These are the activations of a small neural network, seen along a few directions. Each row is one input.
In each table, some parts of the input vary, and every possible input appears once, in random order.
A made-up example of a description, with smaller parts first: one of 5 places around a ring, together with either a single point or (one of 2 separate values, together with one of 4 places along a line) or one of 9 places around a ring.
Shared parts are said once, and a part with two or three values counts as separate values.

Other details of the inputs vary at random and push rows far along two fixed directions, the same in every table; ignore that.

A family of inputs:
r1: [  6  15   1  21  10   0  -1 -31  15  -9  15   8]
r2: [-14 -23 -20  21   0 -18  -4 -14   5 -12   2   5]
r3: [-42  47  40 -26 -52  64 -23  58  -7  -8  22 -36]
r4: [  0 -35 -16   6  11 -15   9  -3  -1   5 -16   4]
r5: [ 28  -6   5 -15  22  -2  15 -12   8  14  -8  14]
r6: [-10 -24 -14  29  -2 -17   0 -14   2 -12   2   3]
r7: [ 19  18 -14  13   6 -29   2 -13 -13  -2  -9  -1]
r8: [-33  32  -6 -27 -33  46  48 -16 -29  -7  47 -26]
r9: [ 27  -9   6 -19  24  -1   8 -14   2   9  -7  17]
r10: [-11  23  23  21 -15   2 -76  51  25 -19 -32 -19]
r11: [ 23  25  -2  -4  19 -10   1 -22   8   6   8  10]
r12: [-11  40  -3 -44 -27  36  54  -8 -39   8  40 -26]
r13: [-10 -26 -21  21   0 -12  -2 -16   8 -13  -3  -4]
r14: [ 15  20 -20   4   9 -30  -2 -12 -10  -2  -9   0]
r15: [ 17  14 -20  -1  11 -24  -7 -17 -14  -7 -13  -6]
r16: [-47  16  40 -21 -58  67 -13  67   3   3  24 -32]
r17: [ 20 -11 -14  -6  12 -22  12  -2  -9   6 -25   4]
r18: [ 20 -10  -7   2   9 -27  14  -1 -14   7 -20  12]
r19: [ 16  -8 -13  -6  12 -28  11   0 -11   6 -20  13]
r20: [ 25  -3   6 -14  22  -8  14 -10   6  14  -3  22]
r21: [  4 -27   3  -2  20   0   9 -11  14  14   6  22]
r22: [ -3   8 -23  20   4 -16  -5 -23   4 -19  -7 -10]
r23: [-19  35 -22 -35 -37  17  51   2 -57   0  23 -35]
r24: [ -2  10 -16  29   1 -20  -3 -21  -2 -18  -1  -2]
r25: [ 28  24   4   4  16  -9   4 -23   4   6   8   8]
r26: [ 29  -5  12  -6  19  -7  17 -10   3  14  -3  21]
r27: [ -1 -15  48  -1   1  23 -60  61  37  14 -25   4]
r28: [ -4 -32 -15   6  10 -21   7  -1  -3   6 -11  13]
r29: [-31 -11   2 -42 -26  46  62   3 -33  17  38 -13]
r30: [ -7 -15  36  20 -13  -3 -53  75  21  11 -37  -1]
r31: [ -4 -23  -2   8  12   9  -7 -28  18  -9  14   9]
r32: [ 18  37  42  -4  -1  14 -67  49  30   6 -22  -9]
r33: [ -9 -20  31   7  -8   2 -62  71  20   5 -41  -6]
r34: [  8 -28   9   6  17   1  13 -11  11  15   6  21]
r35: [ -1 -19   3  21   7   4   2 -24  19  -4  19  14]
r36: [-44   1  -3 -26 -37  45  50  -7 -27  -1  56 -11]
r37: [-12 -29 -19  16   3 -12  -9 -18   1 -17  -2  -1]
r38: [ 18 -14 -12 -11  14 -21   5  -5 -15   1 -25   7]
r39: [  2  17  -5  13  13   0  -5 -30  18 -10  15   9]
r40: [ -6  11 -22  21   4 -21  -7 -20   1 -18  -2  -1]
Description of these inputs: one of 2 separate values, together with one of 4 places along a line, together with one of 5 places around a ring.
Question: The inputs of r9 and r38 match in every part but the choice among 2 separate values. If r5 is changed in the same way as r9 into r38, which row does it become?
Answer: r17
Question: The inputs of r32 and r15 match in every part but the choice among 2 separate values. If r31 is changed in the same way as r32 into r15, which row does it become?
Answer: r37
Question: Change only the choice among 2 separate values in r6. List by row number the other rows that result.
Answer: r35
Question: A walk changes only the place on the line of 4. It starts at r10 and steps to r22. List the rest of the walk in order.
Answer: r40, r24
Question: Change only the place on the line of 4 in r25. List by row number the other rows that result.
Answer: r11, r12, r32
Question: Change only the place on the ring of 5 in r36. List by row number the other rows that result.
Answer: r11, r20, r21, r39
Question: Change only the place on the ring of 5 in r28. List by row number the other rows that result.
Answer: r2, r14, r19, r40
